A small network was shown many inputs. Here are its activations along a few directions, one row for each input.
In each table, some parts of the input vary, and every possible input appears once, in random order.
Descriptions start from the smaller parts, as in this example, which fits no table here: one of 5 places around a ring, together with either a single point or (one of 2 separate values, together with one of 4 places along a line) or one of 9 places along a line.
Shared parts are said once, and a part with two or three values counts as separate values.
In the rows, 128 means zero.

Other details of the inputs vary at random and push rows far along two fixed directions, the same in every table; ignore that.

A family of inputs:
R1: [127 202 134 180 208  73 160  93 161 164  91 147 127]
R2: [129 225 123 176 158 127 128  49 105 168 122 129  76]
R3: [119 144 175 131 200 124 166 124 120 135 103 190 116]
R4: [144 217  97 140 146  78 165  48 105 150  94 134 103]
R5: [ 75  72 108 119 154 128 130 162 192  66 121 179 132]
R6: [131 201 117 144 143 129 166  48 108 175 109 137  92]
R7: [ 89  82 132  76  95 148  71 149 151  89 171 171 152]
R8: [135  31 115 210 112 163 132 249 126  84 149  51 136]
R9: [180  88  97 135  72 137 123 189  92 116 135  97 165]
R10: [161 153 133 180 107 149  96 155  98 125 147  39 109]
R11: [151 177 113 194 122 133 149 103  74 165 126  54 112]
R12: [ 95  87 183 109 177 112 119  72 186 132  84 231 134]
R13: [162  85 105 165  68 132 118 192  70 116 147  30 164]
R14: [161 140 100 185 109 137 124 133  74 136 134  47 155]
R15: [152 158  91 245 191 119 170 109 117 119 100  93 103]
R16: [102  21 146  74 163 133  99 184 160 143 156 157 137]
R17: [101  72 113  76  69 124 105 181 129  94 141 113 164]
R18: [ 65 158 120  60 133 117 106  76 166 113 126 204 126]
R19: [ 93  74 195 117 160 129 121 102 182 144  92 208 120]
R20: [109 101 112  62  92 115 120 137 145 100 135 164 153]
R21: [142 197 127 148 145 144 149  65 120 154 119 100 101]
R22: [138 209 107 173 152 115 133  57  95 152 117 113 111]
R23: [120  91 143 102  86 172  90 178 140 102 162  96 140]
R24: [163  63 119 226 126 161 138 236 126  82 137  16 122]
R25: [141 160 136  98 121 124 160  86 139 133 133 144  97]
R26: [150 181 107 135 135  99 164  58 105 145 120 145 115]
R27: [146 154 105 148 119 126 141  98  95 142 121 104 136]
R28: [142  79 129 175  62 151  77 224  81 111 174  26 138]
R29: [138 212 111 179 152 107 119  59  96 146 125 116  98]
R30: [117 122 165 112 196 115 151 129 127 109 107 204 145]
R31: [101  92 136  53  93 143 137 123 155 121 156 197 130]
R32: [178  65 131 136  54 154 119 223 100 103 162  31 152]
R33: [110  64 206 109 153 137 113 124 194 123  95 179 122]
R34: [168  78 180 164 147 144 135 240  94  97 124  65 149]
R35: [ 84  85 176  99 167  99 106  97 191 121  72 215 139]
R36: [118 198 124 154 143 132 137  67 110 162 126 129  92]
R37: [135 196 117 155 135 121 168  62  97 173 112 116  90]
R38: [140 222 127 153 157 129 162  39 118 162 112 106  85]
R39: [171 214 103 157 141 122 177  60  99 182  95 151  88]
R40: [133  57 138  44  61 156 121 195 161  94 155 160 141]
R41: [159 159 111 199 112 146 138 127  70 161 130  38 126]
R42: [ 96  75 132  61 207 107 112 102 174 146 134 216 132]
R43: [130 219  96 142 151  98 154  45 107 157  85 128 109]
R44: [ 83 105 127  66 112 150  94 114 158 104 155 192 152]
R45: [151 119  95 175  86 129 104 181  75 118 128  17 168]
R46: [122  91 124  63  82 142 138 150 145 125 142 192 128]
R47: [101  86 119 104  80 134  59 191 129  84 155 106 158]
R48: [145 150  95 175 104 113 120 143  78 128 119  35 148]
R49: [ 93  84 161  98 161 114 131 156 204 121 149 208 168]
R50: [ 82  81 126  57  98 143 111 123 154 100 160 179 161]
R51: [168 111 117 163  78 128 144 169  77 137 147  55 129]
R52: [158 140 138 150 219 111 136 105 131 179 112 101  90]
R53: [174 134 125 172  89 140 139 164  82 135 133  15 120]
R54: [ 74 124 119  63 113 134  89 119 160 102 135 179 147]
R55: [202 127  89 181  84 118 139 172  63 133 122  57 147]
R56: [137 133 112 103 114 119 143  95 123 126 136 160 139]
R57: [ 87 103 137  85 101 164 100 136 147 121 159 163 133]
R58: [125 201 133 104 150 135 163  38 144 156 110 159  86]
R59: [203 198 109 172 125 131 165 105  93 161 100  85  96]
R60: [ 96  13 127  58 157 108  77 203 164 113 142 148 164]
R61: [108 135 105  44 109 107 136 105 159 114 110 221 131]
R62: [ 94  56 174 109 135 135 128 204 195 128 162 171 161]
R63: [140 173 146 165 206  89 156 130  94 123  74 136 132]
R64: [158 105 133 166  78 158  97 202  94 112 157  13 136]
R65: [ 75 128 124  75 111 116  80 122 155  96 144 172 129]
R66: [ 96 135 183  92 186 123 153 115 226 140 135 214 121]
R67: [137 203  92  97 143  99 155  56 134 146  83 200 112]
R68: [ 90  90 157  65  91 157  80 158 169  89 174 151 118]
Each input here is: one of 4 places along a line, together with either one of 5 separate values or (one of 2 separate values, together with one of 6 places along a line).
Question: Changing only the place on the line of 4 turns R50 into R11. The same change can be made to R15. Which row results?
Answer: R8
Question: Changing only the place on the line of 4 turns R44 into R57. The same change can be made to R30. Which row results?
Answer: R3
Question: Which other rows does R46 become when the choice among 2 separate values takes its other values? List them by row number.
Answer: R39
Question: Which other rows does R1 become when the choice among 5 separate values takes its other values? List them by row number.
Answer: R5, R35, R60, R63
Question: Which other rows does R26 become when the choice among 2 separate values takes its other values? List them by row number.
Answer: R56
Question: Start at R65 and move only the place on the line of 4, one step at a time. The first step leads to R29. Which rows follow, in order?
Answer: R28, R68

A family of inputs:
R69: [147 140 127 192 128 122  77 151  65 149 137  22 141]
R70: [112  89 177  50 119 152 115 121 149 142 150 185 124]
R71: [185 170  85 181 127  92 147 112  66 151  87  77 128]
R72: [ 75  93 114 103  93 158  93 173 166  71 172 134 139]
R73: [143  52 122  81  82 114  95 198  95 113 135 118 187]
R74: [176 139 139 172 112 145 143 130  98 154 124  59  99]
R75: [149 144 110 201 118 128  92 140  85 132 128  21 123]
R76: [ 84 114 147  84 124 129  74 123 156 126 148 141 143]
R77: [113 115 175  61 119 147 126 112 168 149 143 182 116]
R78: [140 133 104 207 111 135  97 155  89 130 143  29 136]
R79: [118  88  95  80  83 128 137 181 139  78 145 169 163]
R80: [149  46 122  94  65 112  96 224 102 109 137  89 195]
R81: [111 238 135 105 176 141 198   6 175 154 118 233  54]
R82: [122 166 140 111 134 154 171  83 153 132 131 166  84]
R83: [153 214 133 169 160 133 182  35 123 181 108 136  73]
R84: [ 94  65 189 148 189 121 125 169 186  92  96 187 142]
R85: [113 135  99  81 116 112 157 111 142  99 115 187 141]
R86: [144 158  92 134 132 101 157  91 107 142 103 152 138]
R87: [168 135 133 216 249  88 172 134 125 170  88 104 110]
R88: [ 64 127 122  89 125 147 106 111 170  89 153 169 121]
Question: What is each input in this table made of?
Answer: either one of 2 separate values or (one of 3 separate values, together with one of 6 places along a line)
Question: What sort of input is R72?
Answer: one of 3 separate values, together with one of 6 places along a line
Question: Which other rows does R86 become when the choice among 3 separate values takes its other values? List them by row number.
Answer: R78, R83

A family of inputs:
R89: [139 100 131 164 139 117 118 156 121 130 118 108 145]
R90: [108  95 144  61 129 123 144 135 164 123 118 208 140]
R91: [ 89 157 124  86 119 134 137  73 152 122 140 187 110]
R92: [131 133 129 138 109 140 105 145 122 125 149  82 119]
R93: [152 180 123 165 113 127 140  93  85 148 122  80 110]
R94: [143 169 111 142 171  96 159  83 119 159  89 151 112]
R95: [158 175  95 169 122 115 130  99  82 145 108  93 121]
R96: [147 143 131 134 146 101 151 113 116 138  95 143 126]
R97: [124  61 147 133 118 153 119 200 142 104 153 105 135]
R98: [ 91 156 138  96 130 139 126  78 172 122 139 183  99]
R99: [153 120 114 148 139 101 135 153 104 139 115 101 143]
R100: [146 105 115 149 122 111 140 169 114 116 114 110 145]
R101: [139  73 111  99  93 122 117 189 116 100 139 107 169]
R102: [117 130 156 125 140 144 123 110 146 126 129 137 115]
R103: [105 120 116  55 135 115 142  88 161 125 118 214 137]
R104: [107  88 122 110  69 146  92 183 116  97 160  95 160]
R105: [134  85 111  97  80 139 101 184 108 101 154 106 155]
R106: [157 125 107 173 135 100 134 149  95 137  97  88 141]
R107: [153 115 106 128 115 109 132 148 104 128 126 101 156]
R108: [129 113 129  83 114 115 140 118 135 115 116 169 146]
R109: [103 123 136  95 114 146 108 112 158 129 147 148 113]
R110: [153 184  99 167 122 115 128 111  82 135 111  92 129]
R111: [ 96 109 145  81 164 121 131  99 177 134 124 217 126]
R112: [109  88 136 120  79 150  81 188 136  96 159  91 149]
R113: [123 100 138 137 124 158 124 159 144 115 151 106 123]
R114: [136  96 118 116 128 110 127 172 119 117 121 121 148]
R115: [124 133 134 169 135 140 108 148 122 119 130  82 133]
R116: [115 151 142 159 169 122 126 114 133 130 112 130 118]
R117: [142 172 120 181 126 128 116 102 109 147 121  74 105]
R118: [125 132 160 139 158 129 134 111 137 132 116 140 110]
R119: [ 96  80 145  94 125 156 104 147 165 114 151 147 131]
R120: [157 142 101 162 117 105 133 148  90 122 107  83 157]
R121: [135 141 125 101 107 128 129 106 116 124 125 152 127]
R122: [120 143 116 116 105 144 139 114 125 129 149 128 114]
R123: [122 150 155 115 170 121 155  86 157 152 109 195 114]
R124: [113  96 117  67  95 134 106 144 134 112 154 160 149]
R125: [139 175 130 158 186 103 148  86 125 154 105 142 111]
R126: [119  95 141 130 127 146 103 159 138 122 153  99 136]
R127: [118 201 151 134 181 138 158  42 153 164 108 170  83]
R128: [122 123 161 128 151 141 139 127 146 138 123 146 113]
R129: [136 213 120 110 147 122 163  38 124 161 103 186  95]
R130: [148 141 104 124 127 116 160 117 122 129 117 138 132]
R131: [116 121 112  78 109 134 121 112 134 125 136 171 130]
R132: [148 180 123 173 134 125 121 100 107 156 134  72 103]
R133: [143 139 150 151 158 112 142 110 127 141 107 141 124]
R134: [118  62 143 106 123 139 126 182 158 107 148 155 147]
R135: [138 141 107 112 109 136 140 121 119 124 137 142 121]
R136: [144 172 128 182 162 131 130 109 110 145 123  74 105]
R137: [139 126 132 174 147 113 121 155 115 127 115 103 147]
R138: [106 107 149 113 155 133 119 138 149 119 135 145 121]
R139: [110  97 135  45 110 130 143 125 163 115 127 207 150]
R140: [118 116 113  91  97 135 124 132 133 104 141 161 136]
R141: [138  67 111 111  81 126 125 193 122  90 138 112 171]
R142: [139  62 120 116 103 128 133 205 128 105 136 118 154]
R143: [159 121 130 179 150 111 127 154 105 145 125  82 140]
R144: [129 134 114 128  99 136 116 140 102 126 150  86 130]
R145: [116 120 145 147 152 133 133 131 144 119 126 135 116]
R146: [129 133 111 148  96 133 113 129  99 131 137  83 131]
R147: [ 88 115 141  68 111 155 119 115 182 113 160 184 108]
R148: [110 175 150 100 134 144 137  69 160 149 129 173  92]
R149: [153 169 108 180 155  92 144 125  94 141  88 100 134]
R150: [140 163 126 194 156 130 125 102 112 147 113  78 109]
R151: [144 146 111 155 103 129 120 132  88 143 147  64 129]
R152: [148 153 136 187 171 118 133 120 107 153 119  82 111]
R153: [126  82 151 114  75 154  94 177 133 105 157  93 136]
R154: [125 109 138 140 145 121 135 141 145 119 125 149 135]
R155: [134  61 109 109  84 122 110 187 118 100 131 110 176]
R156: [149 148 133 190 166 125 136 119 108 154 112  83 106]
R157: [141 123 134 190 150 125 120 143 109 136 115  76 122]
R158: [110 139 118 101 110 138 125  98 129 137 142 141 118]
R159: [ 78 128 148  87 151 147 128  90 188 111 138 201 110]
R160: [107 175 135  90 123 140 148  64 141 150 130 177 104]
Question: Changing only one part turns R120 into R104. The same change can be made to R103. Which row results?
Answer: R158
Question: Changing only one part turns R140 into R159. The same change can be made to R105. Which row results?
Answer: R136
Question: What is each input in this table made of?
Answer: one of 8 places around a ring, together with one of 9 places around a ring
Question: Which other rows does R118 become when the place on the ring of 9 takes its other values? List them by row number.
Answer: R97, R116, R128, R138, R145, R152, R156, R157
Question: Start at R126 and move only the place on the ring of 8, one step at a time. The first step leads to R152. Which rows follow, in order?
Answer: R143, R99, R107, R124, R151, R132
Question: Which other rows does R98 become when the place on the ring of 9 takes its other values? List them by row number.
Answer: R92, R109, R112, R117, R132, R147, R148, R153
